Each row below holds a small network's activations on one record, seen along a few directions.
Here are examples, each followed by its value of one field, Nofal.
The largest differences between rows may come from other fields.
In the rows, zero is written as 500.
Random noise pushes rows far along 13 fixed directions. That doesn't count. These rows show it; they differ only by the noise:
[374 390 656 361 321 396 348 540 378 460 482 530 490 501 261 477 289 296
 478 498 368 500 443 707 347 174 240 472 395 757 444 329 500 309]
[450 434 456 313 431 467 565 582 313 687 704 398 465 481 572 484 303 350
 574 586 605 432 411 607 408 152 271 483 538 406 492 238 541 299]
[607 725 356 444 351 533 786 434 658 485 436 285 526 302 582 306 561 583
 569 616 594 180 448 401 388 633 379 327 359 450 608 808 504 504]
[417 483 728 740 364 542 305 269 621 469 480 662 598 651 515 588 334 565
 458 525 502 573 374 493 545 332 661 473 442 504 468 529 517 578]
[319 576 461 556 548 648 545 456 668 611 704 561 637 430 549 450 541 531
 477 782 822 304 455 302 557 262 430 462 400 413 576 549 442 713]
[480 508 464 602 371 654 589 350 842 455 508 385 455 430 502 496 517 388
 397 512 573 514 475 379 412 428 406 297 384 583 601 583 521 677]
[718 666 621 603 375 507 702 305 508 661 550 447 502 606 746 542 443 396
 474 286 706 415 523 278 497 556 585 476 605 208 632 424 501 323]
[302 909 318 508 530 447 480 548 466 473 502 595 741 508 431 614 515 547
 613 502 263  55 458 543 582 487 548 681 566 373 382 792 433 557]
[491 346 374 419 734 290 270 537 277 430 427 541 553 574 468 611 618 709
 486 532 272 517 465 689 594 587 590 712 723 313 423 582 556 301]
[509 439 691 672 430 641 458 443 599 581 606 537 518 583 583 569 479 448
 380 382 680 665 553 302 527 418 614 440 584 518 589 331 580 620]
[472 513 227 618 467 499 474 452 456 191 325 469 522 376 169 252 689 533
 352 781 215 592 443 641 339 652 399 472 334 838 528 539 539 580]
[382 466 489 466 592 355 309 557 285 512 609 627 599 534 397 424 492 486
 509 680 461 332 411 588 459 236 358 615 564 498 533 381 425 355]
[533 794 219 754 446 564 611 405 367 407 492 547 586 571 526 436 519 532
 476 632 288 524 366 506 515 647 738 585 560 426 471 408 577 611]
[449 405 434 565 517 424 324 300 770 378 451 477 415 612 450 773 482 280
 395 282 216 532 437 596 446 351 409 462 602 439 513 566 459 452]
[494 496 511 559 549 499 400 589 342 488 374 468 570 466 392 120 655 739
 425 786 517 356 452 443 490 551 533 572 468 627 628 749 503 520]

[460 386 438 366 691 473 494 503 616 365 431 636 411 479 458 334 600 512
 338 849 577 524 355 352 664 459 594 465 391 480 578 460 433 679] => z1
[390 453 527 376 643 546 478 762 514 634 677 493 429 510 644 475 488 456
 516 459 542 376 513 407 628 313 513 530 682 453 523 407 475 664] => z1
[739 280 462 586 624 440 636  95 517 512 554 636 417 600 635 458 556 448
 313 796 896 755 363 373 510 491 479 440 416 136 649 167 443 274] => z2
[444 427 501 255 583 336 379 623 348 350 405 610 630 386 358 574 556 716
 587 578 412 456 538 659 553 603 455 552 416 574 330 547 555 393] => z8
[536 508 383 576 499 331 457 123 738 198 345 699 486 532 405 706 503 405
 445 530 302 551 334 660 463 566 501 411 339 397 437 543 390 414] => z7
[561 409 130 670 601 414 408 297 646 385 561 235 582 448 496 703 690 552
 589 366 249 482 534 763 231 512 179 407 702 396 551 661 508 313] => z5
[551 650 557 582 496 388 478 355 499 495 469 573 402 699 507 458 472 214
 449 370 321 268 415 461 467 374 455 583 537 403 625 519 298 340] => z1
[452 290 711 623 416 394 227 368 609 494 367 513 324 676 598 516 301 515
 499 418 306 566 313 649 519 274 605 461 547 462 495 662 454 424] => z3
[493 225 382 458 683 556 422 650 558 277 438 465 573 258 176 522 893 708
 346 533 527 801 784 508 487 846 394 466 449 817 496 494 654 653] => z7
[421 543 405 495 457 651 588 473 450 525 462 467 501 499 381 392 473 414
 429 683 547 560 479 510 515 418 429 544 313 567 425 472 551 534] => z8
[557 898 394 675 240 660 791 453 425 398 578 673 664 454 609 478 368 562
 603 639 558 588 412 420 522 659 778 423 339 553 355 184 657 692] => z8
[832 548 641 548 264 271 491 338 477 291 233 389 447 470 457 336 477 489
 521 258 273 365 462 600 237 724 407 360 472 643 640 643 472 147] => z4
[634 341 425 611 529 428 449 387 157 435 410 466 578 546 323 344 626 559
 398 612 499 738 594 666 368 634 415 632 514 556 539 318 530 183] => z5
[572 292 656 882 499 563 146 489 644 448 594 598 397 738 795 624 417 620
 475 356 301 913 293 442 545 427 927 385 820 534 585 249 657 795] => z6
[345 344 438 550 541 523 305 513 403 496 603 659 502 555 414 518 358 473
 493 743 342 663 364 711 505 246 500 557 468 586 359 292 482 566] => z6
[503 512 622 325 494 265 469 476 468 368 502 666 611 413 385 657 526 486
 597 420 510 383 587 585 502 603 364 518 420 506 402 451 419 309] => z6
[526 566 433 499 582 478 604 450 326 669 650 557 483 635 687 547 434 500
 558 595 620 439 453 502 635 461 601 632 566 175 490 356 442 365] => z2
[543 492 647 320 547 412 540 591 336 554 402 475 559 444 309 605 635 445
 429 235 612 477 833 462 480 663 349 629 535 554 480 527 511 267] => z7
[576 427 604 616 459 385 452 208 533 365 230 567 473 559 316 339 516 534
 373 669 453 581 428 586 454 525 477 525 273 549 543 684 421 342] => z3
[429 375 850 279 302 431 483 411 565 381 330 757 550 432 299 489 303 505
 445 627 699 642 462 501 588 448 524 440 111 680 356 419 542 464] => z4
[251 561 494 437 591 441 430 502 401 428 658 814 766 397 247 607 524 490
 522 721 618 454 595 559 531 350 365 625 371 595 373 263 431 538] => z3
[538 579 384 440 462 646 740 575 380 731 459 234 412 447 567 153 486 462
 483 671 688 385 465 435 414 479 342 482 384 485 632 635 514 462] => z2
[453 511 519 227 479 400 531 764 369 401 347 519 436 449 282 498 447 265
 421 372 299 491 538 565 481 545 442 550 490 667 427 380 569 403] => z4
[368 242 608 508 723 404  57 573 678 457 447 521 506 589 487 661 611 639
 513 347 335 490 486 585 561 335 540 518 749 512 542 790 463 549] => z5

Which value of Nofal does each new row have?
[422 629 388 583 543 328 379 442 602 247 559 697 651 369 406 533 588 582
 662 643 305 245 387 612 418 481 409 418 477 588 517 559 386 601] => z3
[573 379 582 525 548 310 402 358 380 271 431 763 591 451 379 489 594 664
 478 651 534 619 476 569 538 699 589 524 348 545 465 362 475 373] => z4
[641 360 497 541 630 567 477 502 675 571 492 327 414 514 695 441 654 631
 481 442 640 574 510 328 535 584 625 389 730 346 685 638 565 561] => z5
[333 433 375 538 637 598 379 609 722 410 543 446 553 398 387 657 718 551
 466 438 421 548 641 496 538 581 453 486 555 652 446 692 537 790] => z6
[554 357 485 457 572 410 479 336 395 552 375 468 411 574 377 339 536 354
 317 601 548 555 478 501 468 426 355 601 379 441 603 480 404 248] => z4
[538 517 574 546 448 696 637 546 435 618 448 420 702 431 566 499 625 858
 536 468 781 711 708 390 609 829 719 547 501 480 424 624 727 604] => z5
[549 911 316 812 334 561 701 219 440 460 533 561 668 514 524 434 434 605
 580 681 512 417 396 527 430 570 595 500 347 399 443 525 490 547] => z7
[262 188 542  62 710 433 389 542 753 431 387 627 348 485 236 717 514 206
 253 586 580 609 514 511 670 252 319 584 361 494 412 439 392 462] => z2
